A small network was trained on invented records. Each row is its activation on one of them, seen along a few directions.
Records have a field called ZEPA. Each example row is followed by its value.
The word none means that the record has no ZEPA.
The largest differences between rows may come from other fields.
(in the rows, 500 means zero)
Strong random noise was added to every row along 22 fixed directions; ignore it. To show where, here is one row again and again, with new noise each time:
[478 706 420 484 416 558 515 718 517 592 526 547 633 374 562 327 621 360
 471 501 520 531 424 491 460 345 423 528 425 671 324 492 350 469 586 436
 597 520 830 595 401 431 452 292]
[621 474 304 656 612 687 555 533 588 362 539 265 434 509 806 566 699 503
 665 269 506 524 786 635 591 388 574 387 392 680 329 455 271 540 498 437
 228 569 487 459 650 458 514 670]
[452 590 325 393 735 401 676 329 322 749 501 710 329 248 554 387 782 559
 565 589 359 286 462 677 567 317 657 546 598 285 532 298 495 638 610 595
 427 534 709 746 405 557 688 377]
[489 507 397 440 400 390 317 378 449 644 266 455 589 695 654 619 505 193
 561 670 623 522 433 514 609 523 464 624 565 763 401 367 585 862 653 398
 714 406 268 260 601 349 583 566]
[352 476 494 411 604 668 505 447 519 556 659 549 571 621 470 588 600 634
 579 713 470 455 544 470 410 519 381 492 487 536 594 652 642 423 598 451
 610 476 662 382 773 467 512 517]
[446 389 498 467 767 665 582 475 420 574 483 351 468 458 717 557 592 363
 359 460 515 598 650 577 468 494 453 643 641 560 402 657 660 519 435 521
 426 574 717 491 633 388 661 518]
[424 410 523 398 586 578 489 556 400 648 667 806 696 588 350 490 370 612
 588 757 363 488 530 484 238 603 361 457 577 531 500 501 527 607 365 560
 490 425 599 539 584 513 550 339]
[624 706 618 510 469 584 379 447 589 182 430 488 445 495 763 429 403 221
 557 473 565 417 717 457 598 582 579 322 512 479 368 452 473 454 434 568
 423 596 476 330 399 257 614 614]
[402 500 497 291 587 526 525 324 522 454 703 576 446 593 525 520 517 606
 516 626 483 254 546 550 381 585 445 522 469 559 682 543 537 354 686 422
 542 523 477 539 556 543 442 620]
[634 556 561 592 417 346 362 348 533 382 300 389 467 557 528 527 448 432
 716 471 584 648 596 314 601 615 704 476 635 245 322 382 590 489 482 580
 562 545 265 453 330 431 555 546]
[472 383 573 576 633 588 515 737 584 536 504 562 435 381 453 597 322 308
 238 227 381 712 319 654 407 515 405 423 489 664 688 725 509 694 317 485
 460 486 490 595 578 420 460 393]
[556 323 546 491 463 596 660 639 451 418 389 361 573 417 471 448 548 512
 426 366 553 542 607 379 486 637 553 702 334 474 376 708 594 235 403 444
 349 540 594 445 381 579 410 442]
[431 540 588 506 547 645 353 652 675 520 738 769 640 534 535 491 453 483
 405 623 242 339 375 627 486 576 451 428 371 651 758 585 413 541 419 376
 355 489 518 425 519 581 385 475]
[485 647 425 420 739 653 760 622 597 544 603 707 410 377 708 406 664 385
 610 317 392 299 695 461 487 375 533 339 487 356 495 287 444 533 431 607
 413 705 723 600 587 376 714 537]
[360 442 420 482 587 548 610 380 394 433 689 604 592 606 407 511 575 639
 629 312 558 546 888 415 329 652 245 422 640 346 464 483 604 397 525 632
 433 601 804 703 494 544 622 547]
[614 554 507 420 527 713 517 454 620 323 557 744 474 586 626 285 410 474
 844 689 338 154 512 382 266 471 474 442 387 281 440 308 437 714 268 503
 520 564 407 327 700 471 305 472]
[678 461 547 391 652 627 676 517 558 329 493 390 287 467 388 596 454 578
 358 478 373 623 537 430 477 359 561 609 680 546 597 632 505 448 343 552
 491 761 200 668 593 507 446 406]
[326 582 424 626 532 405 538 645 630 850 600 541 728 589 474 655 766 558
 624 328 539 635 587 360 668 515 618 425 591 480 502 375 557 380 796 488
 593 618 630 650 449 491 762 534]
[379 293 424 546 566 482 407 422 567 423 564 500 582 648 582 496 380 369
 298 348 561 304 365 452 306 570 427 857 659 809 616 417 582 587 662 347
 470 636 501 683 551 556 286 434]
[607 419 434 600 418 685 808 758 477 480 395 638 481 404 456 422 521 431
 328 306 441 287 419 547 567 291 521 506 432 717 474 401 293 761 386 540
 329 681 413 539 641 484 502 286]
[486 703 622 298 398 422 343 271 507 334 613 419 455 609 745 563 512 507
 302 517 444 662 699 545 726 658 455 648 623 319 803 544 466 317 633 468
 566 338 268 361 342 754 384 810]
[364 469 482 671 421 658 362 453 367 349 652 717 847 615 588 356 377 574
 757 597 401 499 850 350 417 540 584 595 523 454 875 394 648 634 670 544
 307 526 628 546 529 644 497 308]
[499 482 477 496 653 489 487 260 509 401 570 570 285 398 544 409 500 619
 652 525 373 364 478 608 395 494 568 429 505 227 564 484 499 538 458 552
 403 549 515 632 521 547 417 470]
[517 505 464 558 514 504 445 296 373 586 425 206 250 449 661 537 625 478
 431 519 517 723 447 809 551 335 330 432 565 473 378 609 413 770 425 533
 561 416 482 457 657 502 494 585]

[676 484 633 456 477 664 561 723 525 510 469 389 640 628 795 495 279 167
 398 391 599 479 626 556 441 575 611 565 479 784 444 525 423 640 490 415
 545 447 158 346 434 365 549 681] => farug
[552 494 512 529 535 570 386 508 404 520 665 593 645 551 363 612 661 693
 387 558 296 663 628 721 639 701 313 503 522 395 523 697 446 471 262 485
 278 237 564 362 296 799 441 650] => vum
[492 357 328 260 890 430 448 538 661 706 661 634 593 682 675 653 435 409
 648 503 336 508 627 443 287 660 539 634 618 629 541 267 528 604 430 408
 448 508 288 638 541 491 557 648] => pafo
[690 665 759 492 597 394 542 640 293 897 672 334 489 531 430 494 668 524
 450 668 574 506 517 528 325 417 501 441 746 505 331 266 528 451 274 574
 659 387 555 595  62 618 754 869] => felu
[559 693 606 269 494 704 692 686 494 593 581 499 535 455 480 449 600 499
 598 607 381 682 735 501 530 444 355 357 300 317 557 746 525 398 339 532
 619 558 532 401 488 500 612 559] => ruta
[504 578 464 510 335 552 492 547 687 361 492 619 672 549 486 417 471 480
 313 336 480 491 371 485 611 592 415 700 593 442 282 642 286 386 583 416
 549 573 496 529 429 556 239 290] => rumas
[490 599 469 449 328 410 476 409 591 446 607 631 588 611 394 438 393 667
 550 492 451 549 419 383 444 470 471 616 668 392 553 414 326 479 661 489
 674 607 281 732 468 667 278 330] => ruta
[553 558 501 386 723 651 365 658 318 406 498 597 568 356 564 447 459 330
 432 834 289 713 714 400 420 382 401 583 556 685 640 472 657 584 121 593
 281 464 818 418 516 440 637 332] => noz
[441 388 386 696 513 456 552 301 458 505 480 494 424 534 277 572 744 870
 815 519 551 388 380 313 475 400 688 560 550 173 635 328 691 510 696 511
 638 342 570 452 699 663 373 516] => terem
[458 695 500 676 565 419 211 449 784 599 699 500 565 554 392 558 683 521
 519 461 497 518 235 638 517 571 417 336 641 486 242 612 412 381 601 386
 639 530 695 647 292 439 414 544] => famus
[410 592 452 370 301 593 642 623 449 416 575 601 627 446 587 269 389 601
 608 584 458 531 660 302 396 313 449 567 344 523 646 406 356 400 615 550
 516 619 610 602 650 582 410 240] => none
[377 505 509 468 292 232 447 216 330 714 594 360 426 652 474 470 399 703
 837 528 665 683 584 560 277 519 315 280 494 256 526 359 453 643 684 588
 799 344 328 633 520 630 511 688] => busog
[595 649 413 472 412 657 498 483 516 219 641 607 595 630 422 580 694 853
 673 811 463 287 755 339 684 445 549 407 441 594 490 382 351 195 542 510
 342 443 553 219 659 601 503 610] => felu
[590 523 461 550 651 506 535 488 578 356 572 605 352 582 342 836 655 688
 290 337 542 471 388 467 609 568 437 419 803 456 412 392 407 391 374 556
 552 158 552 265 661 525 471 797] => ruta
[503 481 318 465 373 412 483 399 389 289 333 579 468 410 352 438 459 431
 500 482 645 428 465 508 465 526 408 479 457 689 277 498 433 521 596 528
 469 467 657 555 441 339 450 272] => vum
[635 596 654 330 118 545 603 571 390 392 529 404 469 565 599 302 248 549
 581 644 554 456 615 498 378 405 396 383 232 556 573 427 224 549 424 522
 594 434 123 355 534 628 358 599] => busog
[381 491 423 438 719 553 538 459 579 587 682 742 483 498 568 403 543 396
 380 530 289 121 452 626 458 388 432 588 574 644 757 352 521 698 514 472
 321 858 548 777 523 546 572 411] => famus
[419 375 449 472 353 610 292 542 519 495 779 505 742 736 509 455 378 675
 723 753 416 528 568 572 173 569 164 445 234 789 541 553 326 571 413 325
 438 373 507 400 685 690 211 548] => selo
[483 532 454 315 576 369 529 326 524 628 526 470 532 577 369 553 610 523
 396 648 600 341 392 497 517 536 562 709 735 644 306 569 558 292 808 414
 675 715 431 743 307 418 560 410] => noz
[553 713 600 476 509 652 640 655 797 528 612 581 594 645 532 520 580 418
 688 374 589 322 490 246 460 477 693 405 574 409 460 390 522 365 730 437
 858 601 396 455 530 315 510 630] => rivu
[426 506 589 553 411 416 487 449 635 617 467 303 412 577 548 475 631 400
 639 411 579 404 445 376 489 465 522 456 346 422 663 389 690 524 612 416
 667 722 380 518 469 511 505 688] => terem
[590 644 518 650 363 610 391 630 501 414 550 621 721 512 523 462 497 466
 530 471 456 577 480 502 551 454 625 595 565 570 629 490 406 601 637 414
 561 299 472 421 378 597 336 426] => terem
[506 657 649 546 667 429 176 553 656 253 659 651 474 359 398 568 340 498
 406 558 313 668 516 513 549 673 598 278 556 476 691 640 533 197 348 548
 287 473 657 599 221 438 551 479] => rumas
[516 411 551 352 606 648 681 638 546 425 545 593 573 461 416 518 533 517
 316 411 359 531 692 458 564 668 367 582 449 458 464 737 542 259 252 532
 264 709 565 524 432 567 545 447] => vum
[525 649 446 513 413 558 582 617 613 472 604 556 527 447 548 446 461 585
 398 416 481 537 450 587 571 351 545 384 571 608 362 512 131 428 653 542
 515 573 458 676 549 423 469 300] => none
[381 485 410 472 557 713 694 576 497 612 436 659 735 604 358 713 752 381
 474 322 552 491 556 462 715 569 533 727 509 531 803 807 868 576 890 344
 764 414 562 320 606 464 565 518] => rivu
[335 425 501 572 395 413 487 521 673 541 615 568 578 769 297 789 460 635
 529 326 539 581 610 399 622 628 324 233 512 620 697 475 513 462 595 534
 522 665 291 505 703 504 667 658] => busog
[544 607 459 538 429 535 499 580 545 479 530 437 580 626 658 555 361 587
 614 442 478 874 744 402 574 412 493 363 668 380 404 375 278 579 465 666
 563 461 307 471 738 476 591 497] => farug
[617 405 672 963 253 665 560 501 398 240 490 212 438 473 501 372 515 772
 227 405 597 440 534 517 641 294 548 466 671 470 303 450 282 450 322 691
 177 687 569 492 589 635 456 397] => selo
[635 510 550 676 489 503 459 566 277 328 538 761 461 415  59 531 447 692
 583 599 351 529 516 465 434 422 522 321 560 432 884 377 613 692 259 667
 361 290 529 519 366 665 514 425] => pafo
[599 538 543 393 575 651 675 543 548 474 502 312 448 484 560 594 681 610
 370 509 412 645 646 476 715 419 534 673 537 425 509 720 507 290 426 484
 475 632 383 417 560 623 508 578] => felu
[396 295 401 481 595 655 797 637 384 621 521 506 553 305 840 254 456 451
 481 303 401 388 709 606 430 381 584 664 273 505 628 467 415 592 506 527
 143 674 632 677 613 612 564 333] => famus
[374 398 482 641 302 323 301 276 492 222 413 399 339 529 249 515 529 595
 519 553 569 367 459 382 573 519 347 379 292 584 750 438 697 433 486 503
 342 677 559 486 520 563 424 511] => noz
[674 486 409 438 562 507 641 559 436 690 361 406 318 501 433 485 551 466
 563 585 520 546 343 611 385 340 319 380 525 465  62 419 350 823 188 576
 665 410 400 432 667 367 526 516] => rumas
[623 399 508 581 583 635 499 502 434 676 419 366 622 470 799 578 467 465
 507 478 513 696 542 861 622 620 746 527 553 469 145 780 319 606 546 450
 409 212 319 312 503 420 557 532] => rivu
[605 512 560 485 626 733 491 506 445 466 552 254 479 512 920 319 529 260
 573 470 582 435 550 546 195 429 467 741 477 464 433 492 575 642 430 358
 664 274 657 314 520 517 273 738] => selo
[536 237 384 618 522 452 574 536 565 379 369 557 442 432 409 567 458 723
 556 398 499 427 437 401 535 608 647 424 421 415 233 415 372 355 347 577
 217 463 499 425 675 481 466 384] => pafo
[464 462 451 629 608 490 439 454 597 634 452 806 719 511 440 499 486 360
 662 332 371 444 445 626 592 711 615 550 564 271 452 646 635 711 586 457
 459 611 459 613 298 470 570 351] => farug
[434 538 301 484 439 495 611 582 514 464 519 452 519 468 553 465 657 640
 726 411 508 587 738 318 546 371 468 441 300 488 547 342 419 371 556 521
 408 556 647 528 636 580 515 497] => none

Here are new rows. What is ZEPA for each?
[478 498 506 401 346 520 542 656 675 482 396 473 554 374 601 332 543 470
 321 474 288 629 490 457 721 523 367 655 237 360 384 668 326 331 230 458
 268 784 506 477 451 673 345 296] => rumas
[495 553 388 430 486 497 580 393 434 554 495 445 481 569 581 607 738 591
 462 564 468 481 650 530 749 384 525 597 558 556 611 380 456 530 638 493
 456 511 379 421 586 624 589 623] => noz
[574 553 322 483 630 486 576 772 600 692 533 530 605 463 394 661 724 620
 622 451 468 655 457 401 535 433 625 518 472 614 377 449 412 354 537 402
 579 313 584 492 491 530 506 515] => busog
[544 807 609 692 400 665 462 550 523 534 710 593 668 615 684 416 509 513
 444 457 553 511 526 568 533 384 482 376 862 364 289 353 238 610 599 613
 678 376 601 474 507 460 553 550] => ruta
[617 476 450 592 581 486 257 466 645 401 418 458 587 589 618 620 340 390
 517 469 482 763 506 545 521 632 504 469 743 578  47 561 320 580 330 513
 418 502 375 469 528 316 488 406] => noz
[539 286 628 510 464 608 525 465 516 399 523 440 599 645 299 640 345 771
 446 601 564 543 480 451 442 722 504 560 576 477 310 819 531 254 446 492
 507 449 343 359 638 517 405 458] => busog
[655 511 399 610 515 528 230 430 405 327 468 511 736 495 241 516 549 440
 791 661 542 567 595 587 414 675 619 546 451 747 335 801 651 463 635 323
 432 423 593 578  53 412 418 335] => vum
[508 458 374 580 547 227 340 182 567 519 518 593 498 679 418 623 444 438
 664 202 645 441 372 631 374 758 502 501 787 384 324 371 491 694 735 427
 697 379 293 719 259 476 396 657] => ruta
[446 571 553 783 221 292 292 808 423 789 514 490 790 416 457 470 406 640
 443 537 468 877 341 515 651 437 733 452 453 576 596 378 271 517 609 508
 432 206 488 567 284 700 515 310] => rumas
[429 437 406 803 297 510 455 423 448 396 441 746 591 578 319 379 517 535
 671 398 523 277 558 545 566 577 309 183 414 346 339 329 449 810 379 656
 282 588 649 471 531 459 593 387] => rumas
[479 715 529 267 387 344 663 466 553 702 473 503 391 448 659 568 467 458
 404 335 482 775 549 639 746 453 565 383 605 323 536 522 251 491 736 586
 742 546 133 642 462 485 649 551] => rivu
[527 331 598 556 673 660 494 532 516 396 561 442 506 519 421 616 313 670
 524 606 479 633 573 451 348 583 562 406 601 521 363 717 544 345 327 593
 380 496 527 463 700 367 562 405] => vum
[619 550 603 708 404 650 600 446 594 197 303 412 353 386 408 356 621 556
 496 443 570 296 331 253 610 363 696 619 548 157 369 524 630 362 439 557
 558 651 606 356 571 456 315 353] => rivu
